These are the activations of a small neural network, seen along a few directions. Each row is one input.
Each table varies a few parts of the input and shows all the possible inputs, shuffled.
Descriptions start from the smaller parts, as in this example, which fits no table here: one of 5 places around a ring, together with either a single point or one of 11 places along a line or (one of 3 separate values, together with one of 6 places along a line).
Shared parts are said once, and a part with two or three values counts as separate values.

Other details of the inputs shift rows strongly along two fixed directions, in all tables alike. That doesn't count.

Rows:
R1: 29	228	310	52	-65	91	354	-13	32	-27	107
R2: -19	335	188	16	-134	0	301	14	-9	-45	78
R3: -323	280	32	41	-29	58	361	314	235	-556	221
R4: 607	-340	434	677	-176	-42	-49	-124	179	330	-53
R5: 564	-529	353	735	12	-115	-213	1	258	347	-29
R6: -382	153	-496	-560	55	191	-442	-319	-611	430	-262
R7: -163	-98	-335	-212	24	99	-213	-79	-247	275	-187
R8: -229	148	131	40	101	-16	521	331	191	-490	257
R9: -196	68	38	27	-151	-19	242	-152	-59	-202	-34
R10: 608	-412	502	424	13	-60	-72	-142	302	485	-138
R11: -229	171	-34	49	-62	-5	222	295	145	-692	223
R12: 3	30	-167	-357	66	85	-286	-144	-374	165	-101
R13: -235	141	-66	-134	31	-18	387	279	-18	-682	212
R14: -230	226	-246	-381	45	189	-398	-133	-251	269	-123
R15: -434	149	-43	-44	34	-79	251	244	227	-685	181
R16: 137	-65	115	57	-50	-9	212	128	46	-237	95
R17: 418	-163	456	429	-92	-9	-208	-190	310	364	-97
R18: -85	-4	-517	-561	70	1	-552	-104	-494	265	-220
R19: -208	-216	-339	-207	128	-15	-340	-158	-221	167	-246
R20: -200	199	38	109	-248	-8	478	72	-68	-597	175
R21: -277	-33	-469	-571	112	92	-658	-216	-307	287	-286
R22: -274	247	-3	-10	38	-103	431	344	134	-470	215
R23: -170	-7	-326	-413	163	-74	-370	-101	-249	172	-216
R24: 636	-135	595	618	-177	33	-241	-169	251	409	5
R25: -194	12	-423	-640	207	171	-434	-139	-442	449	-230
R26: 630	-217	541	493	-97	-141	-90	-199	270	519	-143
R27: 461	-429	400	710	55	-49	-106	5	324	514	-49
R28: -333	127	-13	-179	70	-58	458	193	83	-635	127
R29: 608	-173	579	456	-2	63	-19	-133	220	622	-57
R30: -167	49	-403	-80	1	-30	715	112	371	-392	418
R31: -172	-81	-413	-350	212	60	-755	-46	-298	205	-120
R32: -208	46	-23	-32	33	-18	-16	79	155	-294	18
R33: 540	-297	315	474	53	-167	-239	59	194	318	2
R34: -93	117	-451	-578	58	27	-572	-202	-573	320	-223
R35: -36	343	200	89	-246	-92	511	142	19	-559	227
R36: -150	66	-187	-551	119	91	-397	-370	-444	389	-247
R37: -156	-6	-326	-495	287	143	-440	-91	-357	423	-188
R38: 70	-141	-741	-353	148	106	-174	-132	-110	374	171
R39: -197	403	79	-51	-140	-30	542	196	55	-422	168
R40: -140	73	-381	-452	205	43	-478	-62	-348	433	-209
R41: -273	103	-67	-112	86	-58	354	311	3	-688	252
R42: 43	184	265	79	-157	-110	279	-81	73	-129	20
R43: -260	322	-14	-53	-178	37	289	183	36	-679	216
R44: 422	-305	348	406	96	-203	-184	-36	280	369	-90
R45: -19	186	114	-113	-81	48	187	-29	-167	-222	101
R46: -128	205	177	13	-136	27	82	-106	95	-188	34
R47: 606	-494	342	700	-36	-70	-206	-42	222	377	-80
R48: -260	307	-67	-137	-109	-44	521	284	66	-482	154
R49: -132	-172	-464	-287	-4	44	-361	-93	-384	101	-182
R50: -367	11	-137	-21	-148	-78	504	134	85	-637	55
R51: -233	33	138	23	96	-120	484	236	220	-606	190
R52: 341	-299	308	434	-106	-56	-49	-234	151	345	-166
R53: -251	78	29	225	-68	-10	547	275	185	-511	166
R54: -366	315	-399	-627	76	244	-597	-274	-485	411	-193
R55: 535	-277	335	479	-106	8	-281	-13	270	290	-28
R56: -270	83	-468	-550	121	198	-614	-122	-337	399	-219
R57: 619	-299	564	762	-136	17	28	-142	304	592	-87
R58: 508	-276	352	359	-65	-152	-86	-96	259	396	-148
R59: -364	241	29	59	24	16	327	347	252	-560	261
R60: -302	-81	31	231	-19	-156	478	209	239	-632	141
R61: -129	-20	-867	-589	256	202	-232	-180	-187	628	90
R62: -139	182	-50	-5	-61	-127	357	304	43	-630	193
R63: 607	-290	593	441	-13	-42	-53	-225	252	509	-122
Description of these inputs: one of 3 separate values, together with either a single point or (one of 4 separate values, together with one of 5 places along a line).
The inputs of R33 and R22 match in every part but the choice among 3 separate values. If R4 is changed in the same way as R33 into R22, which row does it become?
> R57
Change only the choice among 3 separate values in R21. List by row number the other rows that result.
> R55, R56
Change only the choice among 4 separate values in R56. List by row number the other rows that result.
> R7, R25, R48
Change only the choice among 3 separate values in R60. List by row number the other rows that result.
> R5, R27

Rows:
R64: -133	33	-273	-139	-4	41	100	11	22	4	57
R65: -131	98	-93	-265	41	-26	-189	14	-158	-110	-34
R66: 168	-12	359	210	-154	-6	-150	-190	-69	174	-227
R67: -150	8	-164	-106	127	-15	-95	70	54	-107	32
R68: 83	75	395	254	-170	-35	168	-133	41	31	-79
R69: -108	193	-72	-186	27	103	21	-4	-97	-66	78
R70: 148	-45	115	68	-33	12	95	-123	-38	147	6
R71: -82	218	-73	-130	-87	49	327	41	33	-111	130
R72: -185	4	-150	-84	13	59	191	27	72	-143	82
R73: -95	158	-257	-321	-32	48	-205	-35	-276	33	-7
R74: 195	112	61	65	-34	53	0	-14	43	179	80
R75: 171	-255	56	198	91	-36	-332	58	74	214	-62
R76: -68	137	-174	-188	-57	3	156	-57	-166	-9	46
R77: 109	-190	65	228	-54	-21	82	4	90	-108	3
R78: 123	47	222	132	-69	56	297	-12	174	12	104
R79: 150	-44	134	82	-74	18	49	-65	-50	-3	-29
R80: 58	-104	22	161	128	5	-110	120	158	88	36
R81: 82	128	437	248	-167	26	202	-88	173	61	-49
R82: -203	130	-151	-305	101	65	-1	37	-110	51	-21
R83: -195	-41	-201	-87	10	-3	165	-14	-61	-184	55
R84: 97	-164	110	208	16	-100	-77	91	189	-113	31
R85: 21	106	290	222	-74	-61	301	265	189	-400	176
R86: -92	81	37	-83	-37	-72	173	67	-31	-338	3
R87: -215	-100	-278	-168	101	-21	-137	80	-153	-133	-91
R88: -100	12	-244	-82	-41	-9	-70	72	-60	-142	67
R89: -171	-25	-425	-255	32	1	-77	-84	-209	78	-29
R90: -138	-123	-208	-132	69	-68	-128	4	-81	-142	-98
R91: -107	140	-127	-290	124	34	-211	-30	-126	71	-36
R92: -191	-121	-291	-179	148	-25	-135	6	-146	70	-73
R93: 329	-91	76	113	-82	0	-130	-125	-71	307	-88
R94: 16	4	90	29	-2	-31	73	92	-40	-129	-28
R95: -175	-87	-200	-121	85	-85	30	-5	-27	-118	-16
R96: 86	36	33	248	-57	-7	236	141	252	-154	195
R97: 276	-79	226	161	-50	30	-164	-72	7	193	-5
R98: -79	-54	-300	-110	-34	-10	-54	-9	-132	-70	-36
R99: 5	157	193	123	27	9	222	202	165	-193	152
R100: -15	-58	74	198	-75	-21	161	131	153	-329	146
R101: -227	-3	-178	-156	82	-23	107	61	97	-160	32
R102: 230	-128	188	157	54	-39	-38	-41	21	298	-56
R103: -29	-13	-40	78	37	52	41	50	107	-86	104
R104: 258	-192	-55	-214	184	59	-633	-318	-159	855	-293
R105: 415	-257	210	149	81	-62	-319	-239	-3	614	-182
R106: 28	-133	61	174	73	-10	116	116	241	43	46
R107: -265	247	28	-222	-110	40	-202	-87	-265	-124	-135
R108: 102	194	473	317	-151	23	142	-17	175	-51	10
Describe the family of inputs behind these rows.
> one of 5 places around a ring, together with either a single point or (one of 2 separate values, together with one of 4 places along a line)
The inputs of R90 and R84 match in every part but the place on the ring of 5. If R77 is changed in the same way as R90 into R84, which row does it become?
> R100

Rows:
R109: -109	232	-112	-189	-185	30	61	-92	-197	-151	-5
R110: 136	3	454	323	-26	23	244	20	246	83	16
R111: 287	-33	98	160	-173	8	23	-198	-85	301	-59
R112: -392	256	-56	-366	85	86	-131	-31	-169	-103	-76
R113: 468	-40	542	423	-178	10	-177	-137	67	252	-65
R114: -254	290	-215	-339	-168	71	123	-77	-277	-318	40
R115: -407	76	-304	-244	-42	-110	434	99	-102	-561	67
R116: 158	-286	-140	-112	83	-62	-499	-245	-168	456	-277
R117: 170	-168	224	444	2	-82	-26	190	329	-139	83
R118: -394	-34	-554	-281	79	20	151	113	-111	-337	124
R119: 137	-180	211	134	39	-79	-243	-58	-3	40	-144
R120: -190	201	-368	-413	92	49	-70	64	-107	-41	93
R121: -48	269	259	252	-88	-53	716	428	359	-633	375
R122: 316	1	336	273	41	6	-48	131	253	86	138
R123: 54	-282	-270	-54	176	27	-560	-56	-152	448	-189
R124: -331	183	-196	-387	57	89	11	-99	-112	-32	-39
R125: -53	48	59	-191	128	66	-515	-192	-144	479	-253
R126: 306	-302	237	444	58	-35	-252	74	265	129	3
R127: -231	-72	-439	-202	76	0	-149	65	-48	-119	23
R128: 408	25	521	410	-201	-25	-130	-90	84	184	-62
R129: 259	65	323	266	20	-30	3	172	274	23	138
R130: -339	325	-162	-335	-131	82	144	8	-366	-360	9
R131: -206	231	220	198	-133	-45	865	175	364	-526	247
R132: 162	-11	-124	-127	96	65	-196	-35	6	275	55
R133: 288	-263	333	378	-19	-128	-7	-4	131	130	-120
R134: -329	68	-58	-125	-19	-76	336	159	-85	-583	38
R135: 136	14	305	225	-46	-5	162	-64	288	149	-1
R136: 150	-59	270	260	-31	20	324	-83	255	154	46
R137: 98	28	-73	3	46	25	265	90	123	-11	206
R138: 30	-284	-277	-83	186	62	-521	-64	-174	388	-159
R139: -355	-10	-482	-279	67	24	-4	110	-74	-342	98
R140: 194	-280	-9	387	-7	-76	176	95	289	23	114
R141: -421	192	-303	-547	155	111	-309	-137	-367	247	-227
R142: 57	92	75	30	55	39	161	177	91	-81	160
R143: 46	-190	-72	-64	24	-61	-144	-118	-69	54	-116
R144: 263	71	409	365	-231	-14	196	-2	53	-9	10
R145: 24	-167	-60	-156	120	-63	-596	-162	-243	302	-301
R146: 209	-88	-157	-152	-52	97	-363	-362	-369	574	-197
R147: -218	-38	-144	-77	-39	-96	425	64	-19	-452	79
R148: -82	116	-302	-248	84	27	118	70	-40	20	130
Describe the family of inputs behind these rows.
> one of 2 separate values, together with one of 4 places along a line, together with one of 5 places around a ring
The inputs of R110 and R112 match in every part but the place on the line of 4. If R121 is changed in the same way as R110 into R112, which row does it become?
> R129
Change only the place on the ring of 5 in R134. List by row number the other rows that result.
> R110, R130, R138, R142
Change only the choice among 2 separate values in R122. List by row number the other rows that result.
> R129

Rows:
R149: -68	83	-399	-386	212	242	-602	-9	-252	394	39
R150: 171	214	389	420	-60	32	456	195	538	45	246
R151: 116	-392	-169	185	109	-117	114	47	20	64	-70
R152: -583	86	-341	-374	262	-101	113	219	28	-310	-26
R153: -342	427	185	-333	17	-49	180	87	-143	-227	-41
R154: -511	217	-138	-228	-135	43	349	-166	-52	-486	23
R155: -65	70	-444	-499	155	208	-251	-314	-220	554	-48
R156: 88	0	-154	-332	18	33	-291	-252	-594	382	-305
R157: -166	199	-369	-142	-78	88	430	76	-143	-209	249
R158: -19	-273	69	131	112	-118	439	58	346	-206	95
R159: 438	86	185	476	-246	-40	441	266	447	-239	398
R160: 848	-217	503	421	-98	-130	-390	-166	42	525	-129
R161: 144	168	611	282	-59	-50	270	258	153	-475	223
R162: 535	-419	376	666	-240	14	-195	-272	66	588	-266
R163: -252	96	-9	-84	-14	62	-373	-165	-60	301	-313
R164: -431	-34	-281	-186	233	-22	86	383	68	-638	131
R165: -142	-76	-59	-63	21	144	-658	-121	-221	169	-176
R166: -279	242	-49	-585	0	61	102	-193	-349	-81	-120
R167: 58	30	184	398	-329	-130	233	81	201	-532	191
R168: 459	-506	-92	233	121	-170	-453	-12	126	383	-101
Describe the family of inputs behind these rows.
> one of 4 separate values, together with one of 5 places around a ring
The inputs of R158 and R164 match in every part but the place on the ring of 5. If R155 is changed in the same way as R158 into R164, which row does it become?
> R149
Change only the place on the ring of 5 in R156. List by row number the other rows that result.
> R153, R160, R161, R166
Change only the choice among 4 separate values in R150. List by row number the other rows that result.
> R152, R153, R163
